Each row below holds a small network's activations on one input, seen along a few directions.
In each table, some parts of the input vary, and every possible input appears once, in random order.
Descriptions start from the smaller parts, as in this example, which fits no table here: one of 4 places along a line, together with either a single point or (one of 2 separate values, together with one of 5 places around a ring) or one of 11 places around a ring.
Shared parts are said once, and a part with two or three values counts as separate values.
In the rows, 128 means zero.

Other details of the inputs shift rows strongly along three fixed directions, in all tables alike. That doesn't count.
These rows show it; all are for the same input, with only those details redrawn:
[165 143 107 136 101 150 108 181  91  72 170]
[160  93 148 101  96 100 138 150 118 135 119]
[111 101 147 123 132 126 139 131 110 150 113]
[176  53 140 103  57  84 166 143  81 110 158]
[145  53 130 126  73 107 171 131  58 102 175]
[ 56  65 150 145 148 134 172  91  77 166 124]
[187 172 109 122 105 149  83 202 122  75 150]
[208 184 143  82 117 117  67 209 187 129  80]

Rows:
row 1: [104  72 160 140 122  86 170  86 137 132 123]
row 2: [157  58 122 112  53  96 168 138  64  89 171]
row 3: [201  72 127 121  44  52 158 104 123  93 174]
row 4: [142  94 159  93 131 152 168 101 184 183  38]
row 5: [142 154  68 144  85 160 111 146  65  62 203]
row 6: [138 159 133 149 130 126 113 145 162  87 136]
row 7: [158 106 127 118 103 113 136 124  99 144 153]
row 8: [114  90 155 138 105  80 166  74 148 161 130]
row 9: [ 61 151  96 157 160 184 119 133  83  98 147]
row 10: [ 79 152 107 189 171 158 120 114 121  84 145]
row 11: [ 63 170 116 193 168 165 118  89 129 119 155]
row 12: [228 180 127 111  83 100  81 202 203  63 134]
row 13: [106 197  98 116 164 162  84 135 145 141 112]
row 14: [120 101 140 114 153 122 148 126 113 148 122]
row 15: [101 120 145 150 136 105 139  76 150 153 123]
row 16: [123 122 160  71 168  91 132  96 179 229  57]
row 17: [152 155  97 134 134 151 111 141  95 110 175]
row 18: [161  84 150 119  73  64 156  98 158 142 139]
row 19: [ 81 104 154  82 163 105 146 105 157 192  57]
row 20: [152 191 142 127 162 118  78 157 216 119  75]
row 21: [ 99 154  97 168 136 178 110 127  72 115 176]
row 22: [ 65 165 101 197 177 162 113  84 122 117 146]
row 23: [110 152 110 125 176 159 119 143 116 116 135]
row 24: [210 200 112  59 121 109  70 178 195 137  95]
row 25: [140 179 135 119 170 153  85 174 155 140  97]
row 26: [ 56 165 101 165 162 185 108 109  89 141 140]
row 27: [149 124 153  90 134 153 146  87 204 215  30]
row 28: [113  69 147 149  97  90 182  97 118 107 156]
row 29: [ 82 149 115 163 162 181 113 144  89 113 144]
row 30: [ 49 112 137 112 194 138 151  94 128 176  87]
Changing only one part turns row 26 into row 2. The same change can be made to row 17. Which row results?
> row 14
Describe the family of inputs behind these rows.
> one of 2 separate values, together with either a single point or one of 6 places along a line or one of 8 places around a ring
Which other rows does row 20 become when the place on the line of 6 takes its other values? List them by row number.
> row 1, row 6, row 10, row 12, row 28

Rows:
row 31: [106 121 137 123 143 133 140 107 122 168 114]
row 32: [226  73 127  86  36  83 155 149 111  95 161]
row 33: [161  66 144  91  81  81 165 111 116 157 127]
row 34: [111 109 168 126 130  98 140  95 177 175  73]
row 35: [130 144 166  91 157 109 105 135 182 199  58]
row 36: [128 107 153  88 127  91 135 119 146 168  89]
row 37: [120 123 125 120 130 124 127 129 118 139 127]
row 38: [131 155 138 128 144 128 117 134 177 128 110]
row 39: [188 141 161  85 126  69 103 143 202 162  73]
row 40: [101 126 117 137 142 152 136 119 111 122 129]
row 41: [128 155 113 134 138 153 106 143 114 120 144]
row 42: [167 142 133 100 119 125 109 151 163 138  98]
row 43: [124  73 139 121 107 107 164 118 102 135 132]
row 44: [156 188 116 125 140 167  90 163 150 116 121]
row 45: [ 99 114 120 152 139 162 143 116  92 121 149]
row 46: [ 91 156 112 148 162 176 117 119 115 137 130]
row 47: [127  78 123 117  99 106 163 109  94 134 146]
row 48: [127 187 116 135 160 164  87 169 146 109 112]
row 49: [ 92 113 148 121 153 126 140 116 132 155  94]
row 50: [102  90 141 141 109  99 158  80 125 151 127]
row 51: [110 119 133 127 140 130 126 126 117 147 123]
row 52: [133 100 154  96 126 102 144 123 152 163  81]
row 53: [ 41 127 113 157 174 168 143  90  87 139 136]
row 54: [ 90 158 156 146 165 126 105 115 179 168  76]
row 55: [123 156 124 164 126 142 109 135 139 100 137]
row 56: [181 115 128 104  81  82 139 133 150 110 149]
row 57: [121  86 138 125 107  89 162  98 122 132 151]
row 58: [145 183 116 125 146 149  84 177 146 106 118]
row 59: [130 149 109 136 129 158 116 150 111  85 146]
row 60: [193 146  95 132  84 139 103 187  97  54 187]
row 61: [100 109 138 127 145 134 142 116 128 153 104]
row 62: [146 120 133 120 127 104 135 108 151 140 114]
row 63: [146 114 140 128 128  98 133 123 141 129 124]
row 64: [165 134 157 102 139  94 118 128 195 159  71]
row 65: [ 73 122 142 128 170 136 129 101 130 184  95]
row 66: [158 125 104 123  94 138 131 147  99  73 165]
row 67: [169 151 134 112 131  99 104 137 168 134 110]
row 68: [ 89  70 140 139 130 126 168  99  92 148 133]
row 69: [135 196 104 165 132 168  84 148 151  82 141]
row 70: [139 116 132 106 120 114 130 126 135 154 112]
row 71: [110 158 102 148 148 174 112 140 115 105 139]
row 72: [136 148 113 145 130 161 113 154 108  98 153]
row 73: [134 112 142 111 125 108 131 139 134 146 109]
row 74: [135  91 125 139 100 127 156 128  73 108 174]
row 75: [ 50 120 113 167 167 166 139 105  75 130 153]
row 76: [135 168 104 125 134 155 103 150 127 100 134]
row 77: [154 111 128 111 100 109 133 149 111 102 142]
row 78: [201 117 112  93  67 101 130 159 122  91 148]
row 79: [131  77 146 123 107 113 167 114  99 142 137]
row 80: [102 125  93 166 125 178 146 114  58  92 193]
row 81: [ 78 196 119 139 197 172  83 139 149 150  93]
row 82: [102 162 110 142 153 160 104 144 106 103 144]
row 83: [105  82 117 137 113 134 163  98  82 129 155]
row 84: [161 195 109 134 133 150  89 162 174  86 138]
row 85: [ 85 158 115 165 160 153 117 122 122 106 160]
row 86: [107 113 144 144 155 118 142 102 139 145 111]
row 87: [182 177 114 115 110 122  98 160 175  94 138]
row 88: [170 146 143 103 121 127 114 154 159 141 101]
row 89: [233 160 121 102  55  89  95 170 177  86 133]
row 90: [ 76  67 155 116 140  99 170  86 106 180 105]
row 91: [ 75 196 132 159 200 164  91 134 173 138 106]
row 92: [128 192 103 131 156 169  86 158 147 119 115]
row 93: [ 99 113 150 126 153 129 135 117 128 169 103]
row 94: [116 122 111 172 101 130 132 117  90  83 184]
row 95: [199 117 153  74  95  88 119 159 179 151  82]
row 96: [ 92 123 118 168 139 146 146 114 108  95 170]
row 97: [152 128 116 140 121 127 131 121 130  99 146]
row 98: [104  95 134 150 106 104 151  89 110 131 147]
row 99: [ 94 119 134 117 149 124 138 108 130 166  99]
row 100: [181  72 107 124  49 105 165 133  50  77 214]
row 101: [103 126  88 179 135 156 141 102  72  78 197]
row 102: [ 84  70 162 120 138 106 171  83 104 191 112]
Changing only one part turns row 98 into row 34. The same change can be made to row 41. Which row results?
> row 45
Changing only one part turns row 92 into row 47. The same change can be made to row 87. Which row results?
> row 56
Describe the family of inputs behind these rows.
> one of 8 places around a ring, together with either one of 3 separate values or one of 6 places along a line
Which other rows agree with row 91 in the place on the ring of 8? List them by row number.
> row 54, row 58, row 60, row 63, row 73, row 74, row 77, row 93
Which other rows agree with row 84 in the place on the ring of 8? List them by row number.
> row 32, row 40, row 42, row 44, row 66, row 69, row 71, row 97

Rows:
row 103: [ 87 123 124 129 139 144 137 115 107 153 138]
row 104: [140 150 135 105 156 100  98 125 175 153  86]
row 105: [184 120 132  98  94  82 125 151 131 138 139]
row 106: [167 147 117 128 101 101 114 133 181  90 117]
row 107: [132 143 104 138 106 163 112 149  82  98 166]
row 108: [158 108 152 102 124 128 132 130 163 171  63]
row 109: [100  79 148 133 126 136 170  91  94 163 116]
row 110: [122  91 122 147 106 150 157 111  72 117 147]
row 111: [148 129 107 124 114 152 142 134  97  97 159]
row 112: [172 110 137 110  91 124 144 139 119 126 132]
row 113: [121 123  99 155 126 137 133 118  85  87 201]
row 114: [160 143 114  90 110 112 106 149 139 125 109]
row 115: [ 82  38 168 134 136  78 172 121  81 126 143]
row 116: [127  93 120 145  94  98 163  95 135  96 155]
row 117: [112 106 127 125 131 145 162 106 101 135 139]
row 118: [161 148 132 121 120 148 114 149 137 131 105]
row 119: [118 103 174  81 137  97 124 176 141 153  73]
row 120: [ 69 185 153 142 208 134 102  91 200 177  57]
row 121: [117  75 159 118 108  69 174  77 174 161 102]
row 122: [ 75 131  92 163 176 201 139 105  92 107 134]
row 123: [104  81 135  95 116 106 160  96 106 163 110]
row 124: [152  92 142 130  80  84 161 108 158 120 142]
row 125: [140 169 138 154 139 128  93 194 135  47 150]
row 126: [102 166  99 164 171 215 117 139 115 110 142]
row 127: [114  74 120 125 112 132 182  93  76 123 151]
row 128: [ 55 131 164 137 190 113 142  63 176 191  70]
row 129: [ 20 109 145 151 179 167 145  75  97 200  91]
row 130: [ 93 208 104 146 172 190  76 157 134 130 129]
row 131: [111  96 116 142  99 136 145 118  72 123 159]
row 132: [103 171 136 158 156 141 109 120 191 137 105]
row 133: [ 74 183 134 150 200 156  87 127 147 185  81]
row 134: [167 129 138 109 116  94 116 136 154 137 137]
row 135: [126 110 113 108 110 118 140 122 103 128 142]
row 136: [174 144 106 110 107 139 123 150 119  92 137]
row 137: [135 178 127 135 149 122  97 125 173 111 106]
row 138: [139 141 146  98 124 115 101 142 157 176  72]
row 139: [150 142 125 108 144 156 126 141 158 139 104]
row 140: [133  93 161  94 122 110 162 107 144 183  91]
row 141: [116  62 152 122 124 129 175  92 119 174  97]
row 142: [ 89 129 109 139 161 129 128 107  97 137 133]
row 143: [ 43 167 117 150 216 158 110 102 126 174  98]
row 144: [ 39 120 144 144 184 153 125 153  93 133 112]
row 145: [150 105 123 115 114  89 133 116 123 119 145]
row 146: [183 135 136 104 125 141 107 220 138  75 114]
row 147: [179 165 102  89 102 131  90 170 136  98 122]
row 148: [197 136 121 100  99  89 109 151 146 104 153]
row 149: [153 130 166  93 139 116 115 195 150 123  79]
row 150: [ 61 159 114 184 175 165 130  89 114 105 162]
row 151: [147  57 158 104 104 111 172 104 131 173  87]
row 152: [126 106 129 148 106 108 159  96 113  99 175]
row 153: [118  91 109 142  89 136 153 121  60 108 186]
row 154: [177 173  90 120 131 176 101 170 141  80 136]
row 155: [130 174 126 144 140 130 107 130 194 117 117]
row 156: [103  75 134 173  94 110 171  82 113 112 158]
row 157: [167 107 137 123 101  92 122 129 129 130 138]
row 158: [158  78 123 127  92 140 165 126  98 115 152]
row 159: [173 125 136 106 104  90 119 150 133 146 131]
row 160: [104  91 144 152 115 105 170  80 116 127 160]
row 161: [ 98  88 153 157 116 102 158  81 152 150 107]
row 162: [148 126 139  77 115  97 124 135 154 166  97]
row 163: [132 124 109 163 116 136 120 126  87  92 186]
row 164: [ 59 162 113 189 188 179 107 106 103 128 159]
row 165: [102 194 108 160 177 168  75 150 123 135 120]
row 166: [163 146 147 125 111  99 120 129 171 123 126]
row 167: [153 155 159 128 127 102 105 126 186 146  87]
row 168: [107 131 128 124 128 151 124 130 111 146 128]
row 169: [145 146  88 122 102 156 119 152  85  79 183]
row 170: [104 117 150 155 136 111 130 160 146  83 126]
row 171: [103  96 164 148 126  98 154  79 137 156 116]
row 172: [179 168 107 101 122 109  95 167 142 114 134]
row 173: [ 90  63 159 159 112  94 177  61 105 148 132]
row 174: [127 121 111 179  95 134 142 117 119  74 183]
row 175: [141 157 122  96 127 138 108 149 142 139 118]
row 176: [149 155 132 124 139 118 100 141 154 136 131]
row 177: [164 163 105 138 117 133  94 166 109 103 159]
row 178: [180 154 115  97 116 134 110 155 145 107 106]
row 179: [144 168  92 144 138 143  97 145 115  77 176]
row 180: [158 114 125 102 110  90 136 135 120 138 146]
row 181: [183 149  87 122 112 165 116 163 121  70 149]
row 182: [ 93 121 118 133 154 123 140 108 101 149 144]
row 183: [111 184 108 148 181 209 102 147 147 126 117]
row 184: [165 123 120  84  96  97 123 144 133 129 118]
row 185: [ 48 165 105 173 175 206 102 118  81 132 132]
row 186: [104 173 106 158 159 199 115 138 105 109 148]
row 187: [138  94 123 123  85 118 143 127  84 125 155]
row 188: [132 100 109 138 104 116 151 125  71 112 192]
row 189: [142 110 107 179  76 127 140 119 108  63 180]
row 190: [132  90 161 115 126  81 132 101 145 178  94]
row 191: [137 155 135  87 136 120 107 145 164 166  94]
row 192: [148 176 156 131 140 113  97 134 196 143  95]
row 193: [119 102 123 143 126 115 133 183  58  71 180]
row 194: [154 114 145  85 137 124 141 126 173 168  75]
row 195: [152 131 136 119 110  88 129 118 192 123  99]
row 196: [110 115 131 111 120 135 140 121 110 152 134]
row 197: [177 166 107  86 106 130  95 169 140 108 126]
row 198: [142 127 153  81 119 110 122 136 158 180  85]
Changing only one part turns row 134 into row 183. The same change can be made to row 179. Which row results?
> row 154
Changing only one part turns row 188 into row 140. The same change can be made to row 133. Which row results?
> row 118
Describe the family of inputs behind these rows.
> one of 8 places along a line, together with either a single point or one of 11 places along a line
A walk changes only the place on the line of 8. It starts at row 194 and steps to row 111. List the rest of the walk in order.
> row 169, row 162, row 182, row 148, row 150, row 121
Which other rows does row 147 become when the place on the line of 11 takes its other values? List them by row number.
> row 107, row 123, row 129, row 168, row 169, row 175, row 185, row 196, row 197, row 198
